A small network was trained on made-up records. Each row is its average activation on records with the value named, seen along a few directions.
Values that are neighbours, or in one group, have similar rows; names and order tell nothing.
In the rows, zero is written as 500.
Random noise pushes rows far along 5 fixed directions. That doesn't count. These rows show it; they differ only by the noise:
[343 583 431 409 506 399 478 441 403 529 554 465 653 496 516 437]
[556 434 456 565 506 533 513 513 511 619 603 405 372 410 488 409]
[108 533 362 491 593 298 507 357 355 389 572 495 660 501 589 338]
[538 424 530 570 413 672 521 460 481 435 508 466 278 410 376 477]
[346 631 417 368 566 313 443 497 429 650 616 444 733 516 631 472]
[382 428 494 562 396 636 548 372 395 289 460 504 353 434 314 411]
[395 513 392 538 599 395 515 344 522 528 526 433 476 386 585 292]


Field BAVAV:
mefa: [489 370 483 585 408 535 470 590 410 453 693 615 447 631 407 570]
mano: [706 431 485 536 457 599 542 437 612 649 500 395 339 346 349 289]
kiv: [528 354 564 682 513 522 537 600 550 479 526 460 260 403 396 388]
losap: [666 607 543 380 446 486 435 545 577 565 430 550 668 639 563 694]
padis: [467 695 485 391 422 466 567 213 535 231 186 516 673 455 154 314]
gote: [506 479 462 457 487 470 513 515 530 580 561 543 577 525 444 454]
tal: [389 636 490 291 506 445 472 337 456 413 434 550 684 529 491 565]
tuf: [616 453 526 594 463 536 505 697 459 587 504 494 518 626 522 547]
sefu: [647 487 508 545 462 588 526 555 550 416 434 527 451 586 508 588]
rovu: [469 431 530 557 469 583 571 445 552 235 334 512 394 430 446 532]
vuv: [695 509 539 437 504 482 501 665 506 705 473 417 710 515 405 488]
dez: [438 584 532 385 512 394 521 506 383 523 399 498 737 527 449 490]
numu: [600 485 489 544 667 457 489 575 595 685 497 567 447 487 821 511]
bukev: [631 675 519 278 431 452 459 461 458 546 373 585 745 644 546 677]
BAVAV is arranged as 3 separate groups.
Question: Which other values are in the same group as dez? Give them in the order they are listed.
Answer: kiv, padis, rovu, vuv
Question: Which other values are in the same group as gote? Give them in the order they are listed.
Answer: mefa, mano, tal

Field KAV:
zeku: [810 418 697 598 477 757 563 469 616 242 291 631 104 348 433 536]
muta: [460 582 533 418 611 462 464 316 537 369 304 506 555 318 496 361]
ber: [315 425 446 488 372 509 519 493 293 511 645 500 589 431 242 282]
saka: [330 458 563 492 360 601 418 637 435 492 753 474 465 609 383 830]
bul: [489 686 505 410 461 518 470 423 505 729 510 432 608 479 486 524]
kinu: [613 319 598 453 205 734 520 531 245 389 445 687 487 624  91 585]
bitu: [683 553 448 421 520 526 533 348 540 660 427 568 513 568 556 441]
ruvov: [370 316 465 659 498 513 549 615 470 246 553 458 515 602 422 455]
ridor: [564 626 634 521 497 544 481 591 510 487 390 526 572 615 627 648]
tunet: [238 272 379 677 626 410 593 598 461 271 665 364 304 507 534 391]
guki: [464 417 459 663 539 451 565 561 474 580 437 378 364 417 530 441]
turo: [361 635 562 414 413 604 413 378 608 120 387 749 406 582 659 838]
Each value of KAV is a pair of two hidden parts, and every pair occurs once (4 first parts, 3 second parts).
Question: bitu and kinu share the first part; bitu and ridor share the second. Which value has the first part of ridor and the second part of kinu?
Answer: zeku
Question: tunet and muta share the first part; tunet and saka share the second. Which value has the first part of saka and the second part of muta?
Answer: ber

Field DUVID:
sipu: [687 466 541 519 483 585 493 537 499 587 490 503 460 476 467 436]
nuve: [488 531 325 375 517 247 541 606 401 745 641 362 904 528 421 312]
vum: [469 433 405 574 581 394 546 585 516 700 673 331 455 390 490 379]
zuged: [723 406 445 591 500 513 569 589 558 577 475 414 476 479 405 414]
taguv: [337 561 559 444 317 587 483 541 333 434 587 545 543 575 350 706]
sudaz: [456 516 490 450 566 378 472 655 374 668 669 503 638 571 543 550]
betod: [647 387 646 531 426 679 451 666 578 468 527 501 311 518 505 720]
tipuv: [576 508 588 480 540 509 443 696 498 589 532 516 545 616 678 658]
kidi: [575 623 461 270 377 516 500 249 483 396 276 591 710 554 289 414]
rediv: [501 476 382 632 605 416 549 364 648 543 541 505 431 368 632 298]
bapo: [430 408 536 574 491 586 466 631 415 641 653 420 335 493 490 594]
musev: [527 537 557 454 425 540 467 629 483 453 475 568 513 664 529 696]
Each value of DUVID is a pair of two hidden parts, and every pair occurs once (4 first parts, 3 second parts).
Question: rediv and sudaz share the first part; rediv and kidi share the second. Which value has the first part of kidi and the second part of sudaz?
Answer: sipu
Question: musev and zuged share the first part; musev and taguv share the second. Which value has the first part of taguv and the second part of zuged?
Answer: vum
